A small network was trained on made-up records. Each row is its average activation on records with the value named, seen along a few directions.
Related values have similar rows: they may be neighbours, one step apart, or belong to one group.
In the rows, zero is written as 500.
Strong random noise was added to every row along 2 fixed directions; ignore it. To show where, here is one row again and again, with new noise each time:
[223, 479, 466, 522, 203, 621, 474, 842, 411, 158, 429, 510, 515]
[397, 499, 628, 564, 463, 508, 580, 512, 609, 280, 533, 419, 417]
[229, 457, 824, 633, 587, 621, 712, 405, 800, 157, 588, 503, 224]
[407, 502, 599, 555, 438, 501, 561, 540, 580, 287, 522, 414, 442]


Values of Nuzom:
t9: [459, 380, 215, 657, 319, 674, 298, 771, 339, 568, 517, 627, 718]
t10: [596, 515, 501, 569, 440, 375, 504, 458, 491, 411, 516, 318, 523]
t12: [282, 522, 603, 652, 379, 553, 471, 445, 471, 275, 279, 526, 381]
t2: [595, 395, 660, 535, 986, 679, 643, 223, 729, 668, 546, 507, 355]
t5: [783, 499, 169, 357, 294, 386, 155, 566, 259, 734, 459, 659, 761]
t15: [564, 478, 312, 455, 390, 339, 477, 335, 519, 602, 571, 439, 580]
t11: [554, 451, 131, 495, 268, 378, 359, 509, 249, 667, 615, 341, 749]
t4: [590, 780, 379, 301, 417, 371, 303, 792, 238, 643, 282, 476, 621]
t1: [289, 423, 510, 414, 606, 659, 495, 871, 515, 427, 388, 781, 518]
t3: [589, 478, 462, 556, 369, 382, 615, 567, 213, 510, 559, 339, 523]
t7: [578, 497, 463, 400, 712, 436, 312, 638, 411, 663, 443, 674, 415]
t14: [398, 456, 305, 509, 427, 639, 458, 608, 551, 395, 548, 771, 571]
t8: [606, 467, 320, 466, 240, 344, 351, 314, 446, 645, 406, 480, 623]
t13: [297, 607, 724, 337, 490, 678, 657, 663, 501, 404, 450, 578, 514]
t6: [687, 590, 607, 349, 621, 598, 668, 481, 447, 746, 505, 340, 483]
Each value of Nuzom is a pair of two hidden parts, and every pair occurs once (3 first parts, 5 second parts).
Changing only the second part turns t12 into t7. t10 has the same second part as t12; what does that change turn t10 into?
> t1
Changing only the second part turns t13 into t15. t6 has the same second part as t13; what does that change turn t6 into?
> t11

Values of Matid:
u2: [412, 562, 574, 444, 393, 467, 646, 530, 553, 369, 460, 401, 467]
u14: [380, 512, 515, 463, 350, 575, 545, 636, 371, 497, 386, 355, 557]
u7: [549, 362, 312, 488, 509, 515, 476, 539, 445, 655, 628, 490, 593]
u10: [714, 495, 312, 459, 606, 474, 396, 747, 377, 685, 460, 494, 775]
u13: [758, 640, 381, 321, 559, 398, 426, 583, 277, 698, 403, 413, 624]
u9: [471, 608, 508, 431, 354, 340, 429, 663, 406, 373, 442, 406, 564]
u15: [689, 448, 420, 589, 369, 410, 487, 492, 332, 480, 566, 225, 632]
u5: [481, 482, 226, 470, 188, 538, 354, 547, 321, 584, 550, 588, 649]
u11: [422, 531, 684, 467, 580, 523, 474, 575, 503, 520, 431, 682, 290]
u8: [551, 620, 435, 425, 514, 574, 438, 877, 219, 588, 395, 451, 643]
u3: [262, 412, 411, 409, 398, 788, 415, 811, 453, 369, 422, 808, 540]
u6: [652, 530, 484, 647, 503, 276, 500, 226, 650, 406, 527, 329, 449]
u12: [479, 474, 281, 494, 389, 411, 310, 367, 456, 638, 507, 592, 594]
u1: [593, 511, 445, 596, 339, 388, 559, 383, 484, 387, 553, 366, 541]
u4: [701, 493, 386, 419, 564, 404, 290, 415, 513, 702, 390, 601, 617]
Each value of Matid is a pair of two hidden parts, and every pair occurs once (3 first parts, 5 second parts).
Changing only the second part turns u6 into u12. u15 has the same second part as u6; what does that change turn u15 into?
> u7
Changing only the second part turns u2 into u3. u14 has the same second part as u2; what does that change turn u14 into?
> u10
